A small network was shown many inputs. Here are its activations along a few directions, one row for each input.
In each table, some parts of the input vary, and every possible input appears once, in random order.
Descriptions start from the smaller parts, as in this example, which fits no table here: one of 6 places along a line, together with either a single point or one of 9 places along a line or (one of 2 separate values, together with one of 8 places around a ring).
Shared parts are said once, and a part with two or three values counts as separate values.
In the rows, zero is written as 128.

Other details of the inputs shift rows strongly along two fixed directions, in all tables alike. That doesn't count.

A family of inputs:
row 1: [115  27  85 210 209 143  98 132  84 165  86 178 133 143  84]
row 2: [173 135 165 141 151 113 108 153 122 128 104 109  90 121 135]
row 3: [100 175 130  86  34 111 209 147 161 108 132  86 150 140 144]
row 4: [125 121 146 115 138 132 107 122 136 112 147 137 122 113 122]
row 5: [ 72  98 114 172  71 105 212 153 144  98  87 142 152 161 103]
row 6: [162 174 152  61 131 144  83 114 132 127 160 106 106  86 160]
row 7: [163 157 158 106 165 125  69 117 141 110 155 129  54 105 147]
row 8: [130 150 120 121 146 139 104 109 142 120 142 134 132 110 118]
row 9: [157 132 158 147 152 116 113 140 132 115 123 133  81 120 137]
row 10: [163 134 139 105 166 159  55  92  91 166 147 115 109 133 176]
row 11: [104 106 110 164 101 100 214 172 137 117  79 134 189 140  81]
row 12: [ 82  27  87 195 189 133 102 103 105 118 125 184  94 167 109]
row 13: [122 184 111  92  54 124 201 152 127 155 131  97 196 129 121]
row 14: [171 138 165  95 169 150  56 122 115 144 146 123 111  90 164]
row 15: [198 193 187  88 135 133  84 131 129 136 143  94  82 101 169]
row 16: [123 120 137 109 144 124 106 129 134 114 145 132 116 112 126]
row 17: [115  42 103 209 213 128 104 120 120 126  93 190 127 137  80]
row 18: [144 131 126  94 164 157  64  93 101 148 168 130  95 132 175]
row 19: [171 169 170  76 131 160  83 104 123 155 148  90 111 113 188]
row 20: [ 97  28  90 195 186 138  90 108 104 127 112 186  99 172 109]
row 21: [108  18 119 208 209 118  89 133 119 118  90 188 113 140  84]
row 22: [144 152 127  96 177 155  75  98 138 125 175 138 107  91 139]
row 23: [162 172 159  68 132 143  85 111 133 129 167 108 112  89 162]
row 24: [122 189 144 107  48  81 212 174 163  91 124  90 123 124 130]
row 25: [149 162 146 101  60 109 183 176 130 134  96  81 175 111 138]
row 26: [140 199 129  59 134 148  96  97 150 122 192 120 112  84 148]
row 27: [110 172 124  94  35 124 189 139 128 124 134  92 174 155 145]
row 28: [ 81 113 100 170  93 100 207 149 152 104 100 144 172 136  78]
row 29: [135 133 146  91 163 159  61  88 134 124 167 129  77 118 161]
row 30: [ 90 109  80 165  85 111 207 149 124 138 101 131 188 153  77]
row 31: [138 134 143  97 162 151  62  85 143 130 163 130  84 127 164]
row 32: [136 180 141  54 121 130  93 106 148 111 185 109  99  84 161]
row 33: [149 148 104  95 166 156  71  90 113 164 166 133 120 110 141]
row 34: [110 127 131 114 138 121 106 116 143 107 152 136 109 110 126]
row 35: [115 129 104 120 125 140 109  88 124 124 158 127 107 147 150]
row 36: [ 88  27  79 212 200 144 109 116 102 140 117 195 130 146  72]
row 37: [ 96  16 121 207 193 140 100 114 125 113 105 188  98 163  96]
row 38: [ 92 106  81 158  85 108 210 168 116 140  85 127 195 151  80]
row 39: [ 83  93  99 170  70 101 204 149 120 118  89 126 178 184 102]
row 40: [123 173 140  90  43 114 198 154 140 122 104  86 160 138 147]
row 41: [131 142 145 140 142 108 113 124 146  96 141 128  69 119 125]
row 42: [142 169 130  93  44 118 191 151 110 155 102  74 179 152 159]
row 43: [104 178 134  91  37  99 202 160 160 101 133 103 167 112 128]
row 44: [130 177 128  71 114 161  86  83 124 131 199 115 102 129 179]
row 45: [ 77  38  63 206 199 131 104 112 114 136 125 195 119 149  76]
row 46: [149 140 149  94 162 153  60  86 129 137 152 125  86 121 166]
row 47: [115  97 138 165  80 103 199 166 130 138  55 108 176 169 112]
row 48: [148 144 158 134 142 121 107 134 142 104 137 130  78 121 129]
row 49: [ 96 181 131  97  34 103 206 145 157 108 126  92 158 143 143]
row 50: [ 92  85 119 169  89  90 191 170 149 106  86 139 169 148  85]
row 51: [178 170 163  79 137 141  76 115 123 148 141  92 119  89 165]
row 52: [107  96 120 171  75 112 197 166  99 141  65 121 195 177 119]
row 53: [130 133 130 129 152 143 116 113 136 120 150 144 137 109 111]
row 54: [151 130 142 137 165 141 103 129 122 146 123 127 151 110 130]
row 55: [154 189 136 104  62 118 192 158 140 143  98  82 196 116 127]
row 56: [114 107  95 170  93 112 196 163 106 163  75 116 199 151  89]
row 57: [100  98 105 162  73 104 206 148 110 128  77 124 179 182 107]
row 58: [149 185 159 105  56  84 205 181 149 108 104  85 134 129 129]
row 59: [151 140 129  93 156 166  58  86 102 146 167 135  98 129 175]
row 60: [150 160 155 112 159 124  77 112 145 101 167 139  52 102 150]
row 61: [108 180 100  87  53 127 191 145 133 142 138  97 183 125 115]
row 62: [180 191 172  85 136 126  85 115 140 121 155  98  70 102 159]
row 63: [139 190 157 105  51  82 199 166 163 100 117  83 133 132 124]
row 64: [ 77  35  71 207 199 143 105 110 108 132 131 198 118 142  74]
row 65: [123 146  92  95 163 162  70  89 125 146 193 145 102 102 137]
row 66: [117  34 111 212 215 133 112 121 118 127 102 195 129 131  80]
row 67: [181 185 149  74 150 158  85 112 121 152 151 102 130  85 156]
row 68: [103  19 126 209 203 138  99 118 108 121  90 191 101 157 103]
row 69: [115  21 132 208 201 133  97 134  99 138  69 170 111 157 110]
row 70: [113 106  96 171  90 121 198 166 105 160  76 120 201 145  93]
row 71: [141 205 134  67 127 150 103  99 150 119 194 122 120  85 154]
row 72: [194 156 175 115 169 125  62 125 128 139 134 112  70 109 156]
Each input here is: one of 3 separate values, together with one of 4 places along a line, together with either a single point or one of 5 places around a ring.
Changing only the place on the line of 4 turns row 29 into row 40. The same change can be made to row 48. Which row results?
Answer: row 9
Which other rows does row 56 become when the choice among 3 separate values takes its other values? List them by row number.
Answer: row 1, row 70
List by row number the other rows that have the place on the line of 4 and the choice among 3 separate values in common with row 20.
Answer: row 7, row 16, row 22, row 29, row 61
Which other rows does row 55 become when the place on the line of 4 takes its other values? List them by row number.
Answer: row 8, row 17, row 28
Which other rows does row 14 become when the choice among 3 separate values takes its other values? List them by row number.
Answer: row 25, row 51
A walk changes only the place on the ring of 5. It starts at row 30 and steps to row 8. List the rest of the walk in order.
Answer: row 50, row 31, row 39
List by row number the other rows that have the place on the line of 4 and the choice among 3 separate values in common with row 43.
Answer: row 5, row 44, row 60, row 64, row 71

A family of inputs:
row 73: [141 114 136 132 172 136  77 107 120 125 144 141  79 126 141]
row 74: [140 154 137 118 104 116 151 144 130 132 119 106 132 128 132]
row 75: [138 112 121 126 180 149  75 106 117 140 149 147 109 116 129]
row 76: [135 151 150 114 106 112 151 147 146 113 121 115 133 116 130]
row 77: [121 141 115 113  98 135 148 120 124 140 129 116 160 137 135]
row 78: [ 98  21 122 232 159  98 167 172 123 112  50 170 140 159  72]
row 79: [131 112 109 126 178 157  74  95 114 145 153 150 119 116 128]
row 80: [131 144 149 115 105 116 149 143 148 110 121 116 124 122 133]
row 81: [129 128 133 141 108 111 153 145 127 124 107 117 132 144 125]
row 82: [ 88  34 104 233 155  92 172 164 124 109  68 174 135 162  65]
row 83: [143 114 130 134 179 148  76 108 114 141 142 143  98 121 137]
row 84: [120 149 122 112 104 123 148 134 133 127 134 120 150 123 124]
row 85: [138 153 130 116 116 128 135 132 129 133 134 116 135 121 129]
row 86: [123 149 129 118 100 123 152 133 137 122 133 119 133 131 129]
row 87: [138 145 155 108 108 120 136 138 140 114 125 111 119 122 145]
row 88: [131 146 130 107 106 131 133 124 125 136 132 113 143 131 140]
row 89: [121 150 125 105 105 131 136 124 135 127 143 118 136 124 133]
row 90: [137 120 127 133 177 142  78 105 123 130 152 149  95 115 132]
row 91: [134 155 136 113 108 120 139 131 139 119 136 113 114 125 134]
row 92: [141 140 153 122 104 117 143 145 138 118 111 109 132 129 138]
row 93: [117 124 125 137 104 119 156 141 127 122 117 126 137 144 125]
row 94: [133 147 134 120  98 124 148 134 127 131 124 111 141 137 137]
row 95: [129 108 125 124 169 148  74  99 116 133 151 146  99 124 141]
row 96: [117 150 110 107 112 136 136 119 130 135 145 124 153 120 129]
row 97: [117 142 113 105 105 139 136 115 124 135 141 122 146 132 139]
row 98: [138 153 134 122 109 114 150 142 133 128 123 111 132 124 125]
row 99: [119 113 110 122 171 157  76  90 122 136 158 152 110 123 133]
row 100: [113 120 106 135 110 132 153 131 121 142 116 126 164 135 118]
row 101: [138 109 124 129 178 151  71 105 113 144 144 144 107 119 135]
row 102: [141 142 148 122 114 116 145 148 140 119 115 115 134 116 126]
What do these inputs look like to the network?
Answer: one of 5 places along a line, together with one of 6 places around a ring
Changing only the place on the line of 5 turns row 100 into row 83. The same change can be made to row 96. Which row results?
Answer: row 90
Which other rows does row 82 become when the place on the ring of 6 takes its other values? List them by row number.
Answer: row 73, row 74, row 81, row 91, row 98

A family of inputs:
row 103: [109 156 123 116  67 112 190 145 146 116 117 108 165 136 127]
row 104: [187 194 186  75 130 125  88 125 145 116 153  92  69  97 173]
row 105: [133 134 123 117 156 147  97 108 126 135 149 137 122 113 132]
row 106: [142 169 132  76 107 142 114 114 121 144 154 103 136 114 158]
row 107: [146 125 124 115 179 157  56  90 109 148 162 139  95 120 149]
row 108: [111 151 118 118  63 116 188 145 133 130 118 105 164 145 123]
row 109: [118 150 119 118  73 114 185 152 133 132 111 105 175 131 117]
row 110: [115 159 116 121  71 112 189 153 134 128 119 109 168 130 114]
row 111: [146 112 168 152 138 101 132 160 142 104  98 125  96 125 122]
row 112: [ 99  83 106 165 121 120 158 141 119 125 101 147 149 148 105]
row 113: [138 130 122 120 152 142  94 108 119 143 147 133 119 119 133]
row 114: [ 90  43 103 198 163 115 137 138 122 112  98 175 127 152  88]
row 115: [131  83 120 150 219 153  37  82 116 128 161 175  65 123 129]
row 116: [116 117 114 136 136 128 134 132 127 129 127 137 136 126 111]
row 117: [ 91  41 102 198 161 126 136 131 116 126  94 171 137 161  92]
row 118: [116  97 115 153 144 136 125 126 115 138 115 144 143 142 121]
row 119: [132 164 125 102  91 129 156 131 134 137 129 105 162 126 134]
row 120: [185 195 189  75 132 129  87 124 148 113 150  93  75  95 175]
Changing only one part turns row 120 into row 111. The same change can be made to row 119. Which row results?
Answer: row 109
What do these inputs look like to the network?
Answer: one of 3 separate values, together with either a single point or one of 5 places around a ring
Which other rows does row 105 become when the place on the ring of 5 takes its other values? List them by row number.
Answer: row 103, row 117, row 118, row 119

A family of inputs:
row 121: [151 149 151 118 134 126 111 130 128 124 138 120 107 120 144]
row 122: [133 134 121 107 133 146 107 115 115 146 142 122 133 121 139]
row 123: [100  11  94 216 218 137  86 120  97 136 102 195 117 151  88]
row 124: [125 132 119 114 133 140 108 105 128 131 146 129 115 132 139]
row 125: [135 135 123 106 132 148 103 106 120 145 140 121 133 126 145]
row 126: [145 124 145 129 142 128 105 122 128 127 124 123  99 131 140]
row 127: [132 131 139 115 131 127 117 131 134 120 135 127 119 114 134]
row 128: [141 145 137 113 140 130 113 124 141 125 138 124 116 106 128]
row 129: [ 94 122 108 154  78 102 203 157 131 117 105 130 172 152 101]
row 130: [151 153 154 115 129 130 115 125 133 125 134 116 109 125 149]
row 131: [108 126 105 149  88 109 198 158 128 136  93 120 184 142  95]
row 132: [104 121 111 147  80 110 198 158 123 131  97 124 189 146 105]
row 133: [134 130 139 109 136 131 108 125 134 123 136 125 114 114 136]
row 134: [124 139 118 109 127 137 114 113 124 132 151 125 117 125 136]
row 135: [133 160 116 108 130 136 116 111 131 135 154 122 119 116 131]
row 136: [105  17 118 216 219 128  89 128 118 112 102 197 100 139  89]
row 137: [129 155 126 106 123 143 116 106 132 130 154 124 122 126 145]
row 138: [147 140 146 116 130 124 113 131 126 128 130 116 104 123 142]
row 139: [155 159 145 117 135 124 115 129 133 130 135 114 105 114 134]
row 140: [127 149 120 105 125 136 112 113 124 131 157 125 118 121 141]
row 141: [132 141 126 113 126 147 119 113 124 142 138 124 144 126 141]
row 142: [120 128 135 150  77  93 198 173 131 115  89 112 153 145 112]
row 143: [139 143 144  99 127 134 108 117 140 123 138 117 115 116 146]
row 144: [109 127 134 141  79 105 198 161 148 109  94 120 167 141 113]
What do these inputs look like to the network?
Answer: one of 4 places along a line, together with either a single point or one of 5 places around a ring
Which other rows does row 125 become when the place on the ring of 5 takes its other values? List them by row number.
Answer: row 122, row 123, row 132, row 141
